[[117 140 135 145 153 130 152 148 118 121 120 110 143 117]
 [129 125 142 133 142 125 152 143 125 130 118 108 135 132]
 [133 122 137 121 132 125 137 133 116 129 119 114 133 132]
 [138 120 143 115 118 130 131 128 121 128 129 127 132 126]
 [128 124 121 123 135 121 127 122 136 127 125 119 122 148]
 [120 136 122 133 147 129 137 132 127 115 127 123 135 123]
 [123 139 118 132 142 137 125 121 126 111 143 137 133 123]
 [125 138 122 119 137 135 130 125 122 113 127 134 134 116]
 [134 129 139 135 140 126 140 139 127 130 121 114 137 129]
 [125 134 118 126 150 125 131 129 134 118 125 123 129 132]] out 143

[[133 111 134 130 120 130 136 132 109 137]
 [128 130 138 124 137 129 137 136 150 116]
 [129 131 108 125 134 111 117 121 127 126]
 [128 132 107 124 134 110 117 121 128 127]
 [126 138 138 115 121 142 131 131 144 119]
 [128 139 136 132 109 134 136 124 127 145]
 [133 120 134 134 112 131 136 134 118 146]
 [122 119 132 130 145 122 129 129 151 127]
 [131 131 134 135 109 132 136 131 123 148]
 [128 134 138 121 133 134 136 137 148 115]] out 109

[[129 135 122 130 127 130 118 106 123]
 [158 118 143 120 132 133 144 117 124]
 [126 127 125 125 122 139 130 109 146]
 [149 117 149 119 123 121 119 139 123]
 [110 141 111 138 122 117 140 122 128]
 [125 128 112 136 118 107 150 118 122]
 [119 133 127 136 115 133 126 138 132]
 [133 132 124 122 130 129 137 142 133]
 [130 128 128 119 139 118 146 153 134]
 [121 132 117 133 128 114 116 135 137]] out 106

[[123 128 130 134 129 136 129 120]
 [120 133 132 136 115 112 112 142]
 [124 129 133 120 117 129 143 124]
 [128 138 135 108 104 133 130 114]
 [143 116 123 121 119 108 143 140]
 [136 122 126 129 112 118 131 105]
 [123 126 130 139 125 129 119 120]] out 129

[[123 117 127 128 124 124 128 139 141 130 120 132 128 112 128]
 [123 119 128 128 126 124 128 136 144 129 123 129 125 101 128]
 [123 128 127 120 128 122 132 132 137 145 128 124 126 122 126]
 [123 120 128 128 128 124 127 135 128 128 124 129 124 136 128]
 [122 117 128 129 125 124 128 137 142 125 128 130 125 133 128]
 [123 121 128 127 125 126 134 142 141 129 120 137 124 124 121]
 [121 123 128 122 129 125 128 133 138 132 121 124 126 128 125]
 [128 124 131 122 127 126 132 129 133 126 124 126 123 127 128]] out 112

[[131 124 126 122 123 123 122 127 128 125 128 122 134 125]
 [129 124 120 136 102 137 136 128 129 125 129 124 132 130]
 [130 125 126 121 124 120 121 128 128 126 130 122 133 124]
 [130 124 124 127 116 127 126 128 128 126 130 123 133 126]
 [130 125 126 119 126 118 119 128 128 127 130 122 134 123]
 [130 125 125 124 119 124 124 128 128 126 130 123 133 125]
 [131 124 128 115 133 116 116 127 128 125 129 122 135 123]
 [130 124 125 124 120 124 123 127 127 126 130 123 132 125]
 [132 124 130 110 141 111 110 127 128 125 129 121 136 121]] out 134

[[129 142 125 123 129 115 103]
 [133 132 128 114 127 134 122]
 [137 124 123 115 138 144 119]
 [123 114 124 139 126 131 133]
 [128 133 120 126 137 133 147]
 [131 140 126 125 135 129 120]
 [128 127 130 134 156 138 122]
 [127 134 121 120 138 126 138]
 [128 118 129 132 133 134 121]
 [123 128 128 135 135 138 128]
 [126 124 134 117 127 137 120]
 [125 123 124 126 142 118 128]] out 115

[[111 117 137 146 149 130]
 [133 124 122 129 148 112]
 [133 144 110 125 128 126]
 [151 107 145 113 147 138]
 [150 129 132 140 151 140]
 [142 140 150 110 119 146]
 [148 109 125 119 124 142]
 [114 137 146 135 147 144]
 [147 140 144 112 140 110]
 [149 137 139 114 119 112]
 [119 125 146 131 126 133]
 [110 144 117 128 110 116]] out 149
---
[[135 152 104 151 132 138]
 [111 153 124 102 118 125]
 [124 101  99  99 115 156]] ==> 99

[[135 128 128 135 122 122 123]
 [123 109 111 132 126 122 132]
 [130 151 128 129 133 136 125]] ==> 128

[[144 139 127 135]
 [153 140 138 140]
 [120 132 128 125]] ==> 128

[[132 143 125 119 147]
 [131 142 123 117 149]
 [129 141 121 116 150]] ==> 121

[[134 133 133 141 141 141]
 [128 153 149 126 130 121]
 [144 144 141 118 120 124]] ==> 141

[[131 131 133 131  99  98]
 [127 128 128 124 129 139]
 [131 130 130 129 122  98]] ==> 130
---
Q:
[[142 144 150 149]
 [113 120 137 111]
 [137 131 145 131]]
A: 120

Q:
[[117 116 138 117 134]
 [125 127 135 134 105]]
A: 138

Q:
[[121 157 151 117]
 [133 107 145 105]
 [152 153 127 145]]
A: 107

Q:
[[136 136 136 143]
 [128 149 128 121]]
A: 136

Q:
[[122 116 110 110 121 114]
 [150 107 147 140 102 129]]
A: 110

Q:
[[150 109 116 127 138 118]
 [116 148 145 145 123 144]]
A: 127

Q:
[[125  98 105 106 115]
 [154 133 116 147 150]
 [133 126 126 155 149]]
A: 116
